Each row below holds a small network's activations on one input, seen along a few directions.
In each table, some parts of the input vary, and every possible input appears once, in random order.
A made-up example of a description, with smaller parts first: one of 2 separate values, together with either a single point or one of 9 places along a line or (one of 5 places around a ring, together with one of 6 places along a line).
Shared parts are said once, and a part with two or three values counts as separate values.
In the rows, 128 means zero.

Other details of the inputs vary at random and push rows far along three fixed directions, the same in every table; ignore that.

Table:
x1: [149 155 105 101 132  61  89 109 218  46 105  30  92]
x2: [179  55 166  94 140 199  44 135 155 147 104 205 141]
x3: [153 134  98 106 121  62 112 119 251  69 103  17  89]
x4: [ 45 188 163 118 127 160 166 180  53 213 144 127  64]
x5: [109 133 184 111 147 169  94 149 210 148  56  42  69]
x6: [149 144  54 162 160  77 174  45  74 152 196 171 200]
x7: [ 82 163 155 151 136 117 170 140  81 162 161 111  98]
x8: [ 57 184 141  97  82 131 158 219  97 178 141 113  68]
x9: [140  63 152 110 153 220  75 111 128 136  58 178 150]
x10: [123 135  62 181 133  90 191  57  76 119 176 159 201]
x11: [119 118 114 146 108 147 137 137 128 184 123 144 149]
x12: [165  63 156 153 155 185 100 143  93  79 112 180 151]
x13: [148 127 153 130 124 129 131 121  87 138 155 156 133]
x14: [142 129 124 115 118  61 123 128 227  40 100  34 105]
x15: [ 96 172 140 117  90 102 156 169 104 134 179 111 102]
x16: [188  68 180 103 158 194  66 116 145 150  95 206 136]
x17: [163  80 154 124 142 163  81 164 110  77 117 189 168]
x18: [155 128  42 153 119  81 146  61 141  86 117 122 185]
x19: [159 152  51 143 133  64 163  55  78 113 185 154 183]
x20: [ 42 170 165 144  81 147 182 202 102 189 135 111  77]
Each input here is: either one of 2 separate values or (one of 3 separate values, together with one of 6 places around a ring).
Q: Which other rows does x10 become when the choice among 3 separate values takes its other values? List them by row number.
A: x5, x9

Table:
x21: [144  77 189 127 154 206  78 153 129 126  76 162 123]
x22: [ 57 198 114 122 108 136 183 169  47 202 174 127 100]
x23: [121  82 166 111 116 193  93 148 136 145  73 166 130]
x24: [163  95 109 105 147 139  89  88 129 128 124 164 161]
x25: [109 114 163 124 142 168 107 155 173 188  97 107  97]
x26: [168  87  98 137 131 131 135 104  50 128 192 233 209]
x27: [164  93 101 145 149 117 120  97 104  74 148 170 184]
x28: [109  96 171 115 110 162 102 163 157 114  81 124 105]
x29: [150  64 193 114 131 184  83 144 139 126 100 174 130]
x30: [152 117 107 147 138  98 148  73 106 119 158 154 176]
x31: [145  91 114 126 105 128 130 112 115 126 148 189 171]
x32: [ 91 174  62 157 106 126 202 125  15 206 204 185 173]
x33: [145 167  82 127 114  58 137 114 197  92 134  58 120]
x34: [168 132  80 111 131  70 111  89 172  77 131 101 149]
x35: [ 83 190 146 140 108 128 180 176  65 195 186 128  97]
x36: [141 174 106 126 147  56 135  84 179  82 131  45  91]
x37: [128 150 114 152 132  61 146 101 187  45 119  36 113]
x38: [ 65 197 134 146 114 136 187 173  63 194 160 118  84]
x39: [119 103 158 105 124 157  94 176 132 110  99 135 109]
x40: [163 120  94 157 142  86 128  98 160  51 130  90 151]
x41: [153 116  76 156 162  95 143  70 185 111 107  79 159]
x42: [127 125 174 117 134 165 101 149 138 162 105 133  86]
x43: [116 108 198 125 147 169 101 144 157 115  71 104  93]
x44: [ 85 182 120 136  97  98 164 185 134 124 141  66  81]
x45: [146 117  77 133 106 100 146  82 117 130 157 175 188]
x46: [168 132  77 130 140  83 114  72 181  99 128  92 147]
x47: [135 121 183 109 147 156  98 149 133 132 117 133  98]
x48: [126  86 186 120 145 193  92 129 131 142  68 155 110]
x49: [ 98 119 172 108 126 176 109 147 152 152  72 103  90]
x50: [ 98 177 127 106 101  86 154 174 129 130 164  87  87]
x51: [ 98 171 143 136 100 124 167 187  88 165 180 123 100]
x52: [162  96 122 130 163 141 100  84 127  97 103 155 150]
x53: [125 119 182 119 157 168  96 153 136 111  92 120  96]
x54: [136 167  78 138 121  66 143 114 187  78 113  43 120]
x55: [ 64 201 125 121  99  98 175 145 126 180 154  71  76]
x56: [112 124 146 102 120 160 102 169 123 136  99 133 109]
x57: [163  94 102 142 142 114 126  55 111 123 139 178 180]
x58: [165  88  74 142 107 133 144 115  55 152 191 249 220]
Q: What do these inputs look like to the network?
A: one of 2 separate values, together with either a single point or (one of 3 separate values, together with one of 6 places around a ring)
Q: Changing only the choice among 2 separate values turns x48 into x57. The same change can be made to x28. Which row results?
A: x31
Q: Which other rows does x30 become when the choice among 2 separate values takes its other values? List them by row number.
A: x43
